Here are a small network's activations along a few directions, averaged over the inputs that share one value of a field.
Related values have similar rows: they may be neighbours, one step apart, or belong to one group.
In the rows, zero is written as 500.
Strong random noise was added to every row along 6 fixed directions; ignore it. To show where, here is one row again and again, with new noise each time:
[388 610 374 442 355 580 445 399 234 334 674 425 234 553 339 460 643 273
 461]
[394 449 470 341 442 441 538 747 640 501 492 461 646 604 455 450 631 602
 497]
[542 490 560 589 606 519 463 544 424 431 491 599 491 360 478 589 350 566
 530]
[392 417 543 253 630 652 714 592 535 250 522 139 364 569 318 380 735 789
 676]
[294 545 471 724 472 416 382 903 299 467 539 755 581 292 455 580 253 518
 210]
[345 666 346 425 279 166 551 739 425 666 564 604 618 660 454 421 563 601
 193]
[457 442 497 336 359 358 564 404 452 377 412 507 426 606 421 491 538 504
 715]
[560 474 598 699 838 766 380 832 583 490 594 554 656 221 521 614 359 638
 360]


Field Seli:
d4: [441 621 461 686 525 393 486 459 394 636 540 601 499 444 599 500 532 418
 244]
d2: [621 383 510 405 392 514 433 374 694 583 363 444 469 542 560 459 610 374
 613]
d1: [445 249 616 498 601 664 425 765 705 371 350 461 550 235 479 546 408 622
 609]
d8: [301 415 492 575 477 397 637 725 564 599 326 464 599 519 591 378 307 735
 407]
d6: [457 631 623 777 728 663 560 304 157 263 551 487 214 187 456 579 410 480
 388]
d10: [748 594 589 725 745 511 438 458 418 590 520 691 567 243 554 657 219 682
 421]
d7: [582 363 696 456 670 373 699 470 628 446 301 533 637 524 576 562 293 818
 841]
d5: [473 367 460 641 240 492 201 532 657 639 386 756 671 454 673 591 511  15
 422]
d11: [643 499 490 506 635 770 422 555 850 713 647 428 797 601 675 492 579 382
 500]
d9: [337 443 551 426 408 336 613 684 490 395 449 553 591 561 439 503 416 637
 548]
d3: [635 469 458 384 467 508 439 445 594 591 550 434 557 630 458 477 606 481
 521]
d12: [607 562 457 526 569 564 565 296 543 653 510 379 464 639 607 412 502 477
 491]
The values of Seli form a line.
A walk along Seli starts at d8 and steps to its neighbour d12. Put d6, d10, d5, d9 in the order it reaches them.
Answer: d9, d10, d5, d6
Name the neighbours of d1, in listed order.
Answer: d2, d3

Field Tibi:
e1: [685 750 452 701 749 910 375 232 475 654 790 348 352 413 604 442 697 146
 213]
e4: [705 591 467 417 568 492 559 519 476 672 536 291 348 529 441 387 580 799
 321]
e5: [372 327 560 654 425 360 555 359 332 375 243 629 392 443 555 536 202 443
 698]
e10: [300 460 391 291 153 233 523 705 638 520 490 473 595 643 404 420 799 520
 403]
e6: [712 649 465 393 455 410 592 157 438 556 618 419 416 755 520 486 488 464
 678]
e8: [637 231 725 414 593 298 508 507 802 457 187 740 805 366 592 670 404 658
 892]
e7: [827 435 688 442 748 717 528 155 628 344 519 484 541 461 512 668 446 557
 951]
e11: [570 375 731 527 741 487 604 483 421 253 347 614 537 330 443 668 337 742
 760]
e12: [746 501 393 451 549 909 143 575 856 717 727 392 618 500 557 509 890 189
 348]
e9: [389 312 587 702 553 571 392 604 620 528 348 618 621 329 705 556 453 272
 512]
e3: [360 696 384 439 517 664 610 422 216 388 622 281 182 552 351 369 436 563
 358]
e2: [596 607 463 773 572 500 385 393 336 585 584 740 485 397 565 617  80 437
 446]
The values of Tibi form a line.
Name the neighbours of e11, in listed order.
Answer: e8, e7
Name the neighbours of e2, in listed order.
Answer: e6, e3
Name the neighbours of e4, in listed order.
Answer: e12
Name the neighbours of e9, in listed order.
Answer: e1
